Read these off the grid that follows. Rows and columns are numbered from 1.
1) Report the entry in row 3 and column 1.
2) Report the entry directly above -7.
3) Report the entry at row 1, column 3.
4) Report the bottom-right entry.
5) Report the entry just right of -14.
6) Report the entry in the bottom-left corner.
7) Report the entry in row 2 and column 1.
8) Report the entry just left of the largest entry.
[[ 13  -5  49 -42  35  16  13]
 [-53  64  -2 -15 -19 -92 -21]
 [-17   4 -34  26 -30  -5 -10]
 [-47  56  -3 -13 -17 -81 -18]
 [ 20 -36 -48  51 -28  44  -2]
 [ -7  18  51 -51  30 -15   7]
 [-24  23 -15   6 -19 -33 -11]
 [-36  59  74 -82  35 -71  -1]
 [ 12 -14 -10  13  -3  18   2]
 [ -5 -25 -80  71 -61  34 -13]
 [-43  66  75 -85  34 -82  -3]
 [ 34 -48 -49  56 -25  59   1]
 [ 26 -18  47 -36  38  31  17]
 [ 12  -6  39 -33  28  15  11]
 [  8 -38 -82  77 -58  49 -10]]
1) -17
2) 20
3) 49
4) -10
5) -10
6) 8
7) -53
8) -82

Questions about the grid below. Rows and columns are numbered from 1.
1) Find the entry in the top-right corner.
2) Find the entry in row 1 and column 2.
3) Find the bottom-right entry.
4) Find the bottom-left entry.
5) Find the entry at row 3, column 3.
6) Find the entry at row 1, column 3.
7) Find the entry in row 2 and column 1.
8) Find the entry in row 1 and column 1.
[[-15  64  -5 -12  75  21]
 [-55  32  -3 -43  37  46]
 [ 26  65  -5  19  76  -7]
 [ -8 -15  -2  -6 -18   9]
 [-15  17  -3 -12  19  20]
 [-24  -7  -2 -18  -9  27]
 [ 65 -47  -2  49 -55 -31]
 [-40 -55  -1 -30 -66  31]
 [ 25  -7  -3  19  -9  -7]
 [-16 -40  -2 -12 -46  17]
 [  1 -23  -2   0 -28   9]
 [-32 -39  -1 -24 -47  27]
 [ 57   1  -4  43   1 -28]
 [ 34  64  -5  25  75  -9]]
1) 21
2) 64
3) -9
4) 34
5) -5
6) -5
7) -55
8) -15

x =
[[-123.7, 25.3, 15.4, 86.7, -46.8, -73.5, -3.8, -14.9, 148.9, -14.7, -14.0, 15.4, -20.7, 91.4],
 [94.2, 51.4, 70.6, 48.3, 74.9, 19.8, 40.2, 84.1, -36.4, -21.8, 13.4, 96.3, 43.4, 126.3],
 [-36.3, -38.9, -26.7, 32.7, -5.4, 76.4, -34.2, 19.6, 36.7, 102.0, 72.4, 114.7, -84.0, 85.4],
 [-51.4, -36.3, 47.6, 42.2, -13.4, -166.0, 72.9, 98.1, 5.9, 51.9, 184.1, 18.5, 43.9, 139.6],
 [-6.1, -15.1, 37.5, 18.8, 1.0, 52.0, 49.0, 120.8, -46.0, 121.4, 10.6, -6.6, 30.0, 131.9],
 [-75.1, -58.3, 28.6, -16.5, 77.0, -16.5, -38.5, -48.6, 18.7, 94.7, -3.2, 105.6, -72.4, 80.2],
 [1.9, -138.5, 56.8, 146.3, 28.0, -128.9, 21.8, 41.0, 108.9, 66.9, 94.0, -61.9, 30.5, 91.7],
 [-11.4, -26.2, -47.0, 0.3, 2.1, 14.4, 151.0, 28.7, -80.3, -16.8, -84.2, 212.1, 154.7, 30.1],
 [-69.2, -49.6, 2.5, -134.2, 48.6, -42.0, 64.1, -69.1, -0.1, 80.4, -118.9, 95.1, 134.9, -21.5],
 [-0.3, 3.2, 92.3, 29.6, 24.9, 54.0, 20.9, 140.5, -27.0, 33.3, -24.6, 3.5, 66.7, 64.3],
 [-62.0, -10.1, -3.8, -57.3, -17.4, -27.3, 20.9, 3.3, 35.3, 101.7, 162.2, 113.1, -59.6, 53.9],
 [22.1, 16.9, 6.3, 83.9, 72.8, -66.3, 55.2, 41.3, 43.1, 58.3, 59.6, -57.3, -58.5, 104.1],
 [-80.2, 9.8, 36.0, 15.6, 61.6, -38.7, 171.2, 30.9, 30.5, -4.5, -16.9, 105.1, -15.1, 6.2],
 [2.4, -85.1, 62.4, 83.8, 47.1, -120.2, 109.1, 97.4, -101.9, 93.8, 99.9, 3.9, 15.8, 98.1]]
Rows and columns are numbered from 1.
The entry at row 2, column 1? 94.2
The entry just right of -58.5 -> 104.1
The entry in row 1 and column 3? 15.4
The entry at row 3, column 1 is -36.3
The entry directly below the largest entry? 95.1
The entry in the top-left corner is -123.7
The entry directly above 131.9? 139.6
The entry just right of the smallest entry -> 72.9
The bottom-left entry? 2.4
The entry at row 1, column 2 is 25.3
The entry just right of 109.1 -> 97.4
The top entry of the column that holds the smallest entry? -73.5
The bottom-right entry? 98.1
The bottom entry of the column that holds the smallest entry? -120.2
The entry just right of the largest entry? 154.7
The entry just right of 105.1? -15.1
The entry directly above 66.9 -> 94.7
The entry directly below 2.1? 48.6
The smallest entry -> -166.0
The entry directly above -48.6 is 120.8
The entry at row 3, column 2? -38.9
The entry directly below the smallest entry? 52.0
The entry directly above 19.6: 84.1
The entry just left of 95.1? -118.9
The entry at row 3, column 3? -26.7
The entry directly below 64.1? 20.9
The entry just left of 52.0? 1.0
The entry in the top-right corner: 91.4
The entry just right of 43.4? 126.3
The bottom entry of the column that holds the largest entry? 3.9

7	2	4	7	7	3	2	5	6	5	5	3
4	3	5	5	4	4	5	6	2	7	5	4
5	5	5	3	3	4	4	2	4	1	2	4
2	7	5	2	1	6	7	5	3	6	5	6
5	6	4	5	5	2	6	4	2	6	3	5
5	5	4	4	5	5	3	2	4	2	2	4
5	6	2	4	5	6	5	6	7	4	6	3
5	5	3	2	3	3	7	7	6	7	7	5
5	2	7	7	6	3	3	3	1	6	2	5
Rows and columns are numbered from 1.
Report the entry at row 3, column 2.
5
The entry in row 1 and column 2 -> 2
Report the entry in row 3 and column 1.
5
Report the top-right entry.
3
The entry in the bottom-right corner is 5
The top-left entry is 7
The entry in row 2 and column 1 is 4
The entry in the bottom-left corner: 5
The entry at row 2, column 3 is 5
Report the entry at row 3, column 3.
5
Report the entry in row 1 and column 3.
4

[[ 44 -12 -46 -23 -55]
 [-19  19   8 -38  12]
 [ 53 -60  30 -64 -30]
 [ 89 -29  24 -48  30]
 [ 17 -25 -41 -74 -30]
 [-28 -12 -57 -69 -85]
 [-19 -38 -19 -74   0]]
Indices start at 1.
The entry directly above the smallest entry: -30
The entry directly below -48?
A: -74
The entry in the bottom-right corner is 0
The entry in the bottom-left corner -> -19
The entry just right of -48 -> 30
The entry in row 3 and column 1 is 53
The entry in row 1 and column 1?
A: 44
The entry in the top-right corner?
A: -55
The entry at row 2, column 1?
A: -19
The entry in row 1 and column 3?
A: -46
The entry just right of 44 -> -12
The entry directly below the centre entry?
A: -41
The entry in row 3 and column 3 -> 30
The entry just right of -46?
A: -23
The entry directly below -23?
A: -38

Read these off the table that follows.
1) Read off the 3rd entry on the main diagonal.
2) Read off the 3rd-last entry, reading row by row.
3) Read off the entry directly below -42.
4) Read off the entry directly above the largest entry.
5) Read off the first entry in the row that holds the smallest entry.
6) Read off the largest entry in the last row.
7) Read off the top-left entry.
8) Read off the top-right entry.
[[  3  17  28  30  23  11  -2 -18 -27 -32 -28 -17  -2  14]
 [ 28  32  37  42  46  47  46  40  31  21  10   0 -10 -18]
 [ 35  28  14  -4 -23 -38 -48 -52 -43 -28  -8  16  38  53]
 [ 63  67  65  60  50  36  20   5  -6 -14 -15 -11  -4   6]
 [-76 -63 -55 -53 -56 -63 -69 -72 -69 -60 -42 -21   0  20]
 [-36 -30 -26 -20 -15 -13 -12 -14 -14 -16 -15 -15 -10  -3]]
1) 14
2) -15
3) -15
4) 28
5) -76
6) -3
7) 3
8) 14

207	35	158	197	98	136	179
73	225	67	44	210	193	12
90	70	110	144	127	150	164
116	78	203	146	59	65	207
Report the entry in the bottom-left corner.
116
The fifth-last entry, reading row by row is 203
Report the third entry on the main diagonal.
110
The 2nd largest entry: 210
Report the second entry, reading row by row.
35
The entry just left of 164 is 150
The first entry in the row that holds the largest entry -> 73
Report the third entry on the diagonal from the top-right corner.
127

[-45 -77  44 -48 -29  47 -19  -1   2  28]
The entry just left of -29 -> -48
Give the entry just left of -48.
Answer: 44
